A small network was shown many inputs. Here are its activations along a few directions, one row for each input.
In each table, some parts of the input vary, and every possible input appears once, in random order.
A made-up example of a description, with smaller parts first: one of 2 separate values, together with either a single point or one of 11 places along a line or (one of 4 places along a line, together with one of 8 places around a ring).
Shared parts are said once, and a part with two or three values counts as separate values.

A family of inputs:
row 1: [-8.45 -4.58 -0.49 -8.73  2.11 -7.84  1.64  2.14 -4.56  3.10 -4.49  1.88]
row 2: [-0.17  0.83  1.57 -1.73 -1.30  3.34 -1.89  0.21  0.40 -0.94  0.01 -2.04]
row 3: [-0.83  1.30 -0.22  1.28  0.13  1.69 -0.96 -1.20  3.86  1.46  0.16  0.59]
row 4: [-9.62 -2.65 -2.48 -5.88 -1.89 -6.73  1.11 -1.11  2.10  3.84 -1.12  4.97]
row 5: [ 7.17 -3.32  0.80  3.83  1.51 -2.25  2.17 -0.51 -2.12  1.78 -0.72  3.12]
row 6: [ 4.50 -1.79  2.51  2.55  0.20 -0.62  1.66  2.24 -3.31 -1.34  1.62  1.77]
row 7: [-0.66  1.15  0.52 -1.06 -0.83  2.55 -2.36 -0.36  0.36 -0.90 -0.08 -1.86]
row 8: [ 3.87  1.12 -0.41  0.93 -0.29 -0.24  0.75  4.41 -4.75 -5.36  3.18 -3.01]
row 9: [-1.38  1.08 -0.16 -0.37  0.29  1.35 -1.32 -1.62  2.29 -0.19 -0.25 -0.36]
row 10: [-1.03  1.47 -0.30  0.72  0.07  0.74 -1.39 -1.39  3.19  0.38 -0.44  0.35]
row 11: [-1.08  2.26 -0.10 -0.67  0.06  0.97 -2.06 -1.09  0.99 -0.15  0.05 -1.64]
row 12: [ 0.70  1.12  0.16  2.02 -0.23  2.28  0.02 -2.34  3.72  0.81 -0.17 -0.90]
row 13: [ 0.57  1.01 -0.08  2.99 -0.47  3.07 -0.70 -1.66  3.13 -0.04  0.59 -2.04]
row 14: [ 6.64  0.18 -1.21  2.52  0.42 -0.59  3.67  4.71 -8.98 -3.58  1.06 -0.80]
row 15: [-0.22  0.80 -0.12  1.60  0.24  2.26 -0.33 -2.43  3.69  1.12  0.62 -0.04]
Q: What is each input in this table made of?
A: either one of 2 separate values or one of 4 places along a line or one of 9 places along a line

A family of inputs:
row 16: [ 2.20 -0.62 -0.11  0.50  0.50 -1.22  1.33  1.91 -3.24 -1.18  0.43 -0.05]
row 17: [-4.84 -0.36 -0.73 -2.96 -0.19 -1.52 -0.88 -1.91  2.80  2.36 -1.51  1.08]
row 18: [ 3.12  3.92  1.02  3.35 -0.91  6.61 -2.65 -0.92  2.64 -2.99  2.17 -3.91]
row 19: [ 2.02 -0.36 -0.07  0.49  0.29 -0.85  1.16  1.84 -3.00 -1.25  0.47 -0.34]
row 20: [-5.06 -0.49 -0.50 -3.21 -0.49 -1.65 -0.48 -0.67  1.81  1.45 -0.85  0.95]
row 21: [ 2.82 -0.99  0.20  0.80  0.95 -1.39  1.42  1.98 -3.69 -1.18  0.36  0.14]
row 22: [ 3.82 -0.70  0.94  1.77  0.27  0.05  0.93  1.20 -2.40 -0.86  0.68  0.48]
row 23: [-4.18 -0.89 -0.39 -2.94  0.40 -1.49 -0.36 -0.94  1.37  2.19 -1.76  0.68]
row 24: [-4.62 -0.94 -0.61 -2.77 -0.26 -2.06 -0.59 -1.30  2.55  2.30 -1.29  1.47]
row 25: [ 1.98 -0.24 -0.09  0.55  0.17 -0.34  0.99  1.60 -2.81 -1.23  0.62 -0.49]
row 26: [-4.73 -1.15 -0.32 -3.08 -0.03 -2.10 -0.48 -1.16  1.74  2.25 -1.51  1.05]
row 27: [-5.22 -0.03 -0.88 -2.98 -0.24 -1.55 -0.89 -1.27  2.37  2.03 -1.32  0.97]
row 28: [ 3.35 -0.38  0.39  1.74  0.20  0.20  0.89  1.08 -2.31 -1.07  0.57  0.12]
row 29: [ 2.28 -0.10 -0.06  0.88  0.05  0.00  0.91  1.36 -2.48 -1.25  0.50 -0.35]
row 30: [ 2.70 -0.12  0.15  1.26 -0.01  0.13  0.85  1.26 -2.27 -1.25  0.59 -0.22]
row 31: [ 4.36  3.46  1.05  6.61 -0.71  7.17 -2.15 -4.05  6.89 -0.32  1.85 -1.59]
Q: What is each input in this table made of?
A: either one of 2 separate values or one of 6 places around a ring or one of 8 places along a line
Q: Which other rows belong to the same alternative as row 18? List them by row number.
A: row 31

A family of inputs:
row 32: [ 6.26  1.07  1.20  3.78 -0.11  3.08  0.14  1.70 -2.45 -3.03  1.93 -1.89]
row 33: [ 7.07  0.71  1.24  4.90  0.14  2.91  0.52  0.74 -1.55 -2.26  1.84 -0.97]
row 34: [ 6.66  2.11  0.60  5.40  0.13  4.05  0.12 -0.06 -0.20 -2.51  2.08 -1.59]
row 35: [-6.75 -1.19 -0.83 -5.12 -0.20 -2.95 -0.75 -0.90  1.51  2.55 -2.12  1.20]
row 36: [-5.70 -2.69 -0.92 -4.99  0.00 -4.48  0.51  0.01 -0.01  2.73 -2.33  2.13]
row 37: [ 5.78  1.77  1.13  4.01 -0.26  4.16 -0.32  0.84 -1.16 -2.90  1.94 -2.23]
row 38: [-6.50 -1.36 -0.94 -5.10  0.23 -3.97 -0.09 -0.07  0.06  2.10 -1.80  1.39]
row 39: [-5.78 -1.75 -0.84 -3.89  0.53 -4.08  0.39 -0.91  0.97  3.05 -1.96  2.43]
row 40: [-6.75 -1.14 -1.13 -4.02 -0.40 -3.06 -0.41 -1.56  2.92  3.17 -1.88  2.18]
row 41: [ 5.81  2.58  0.47  4.95  0.02  4.43 -0.27  0.15  0.07 -2.99  2.27 -2.47]
row 42: [ 6.87  0.34  1.14  4.17 -0.19  2.55  0.85  1.70 -2.76 -2.57  1.77 -1.25]
row 43: [-6.97 -0.44 -1.12 -4.09  0.13 -2.64 -0.72 -1.63  2.59  2.66 -1.74  1.06]
Q: What is each input in this table made of?
A: one of 2 separate values, together with one of 6 places around a ring
Q: Change only the place on the ring of 6 in row 38. List by row number the other rows that result.
A: row 35, row 36, row 39, row 40, row 43
Q: Change only the choice among 2 separate values in row 40. List by row number the other rows that result.
A: row 34
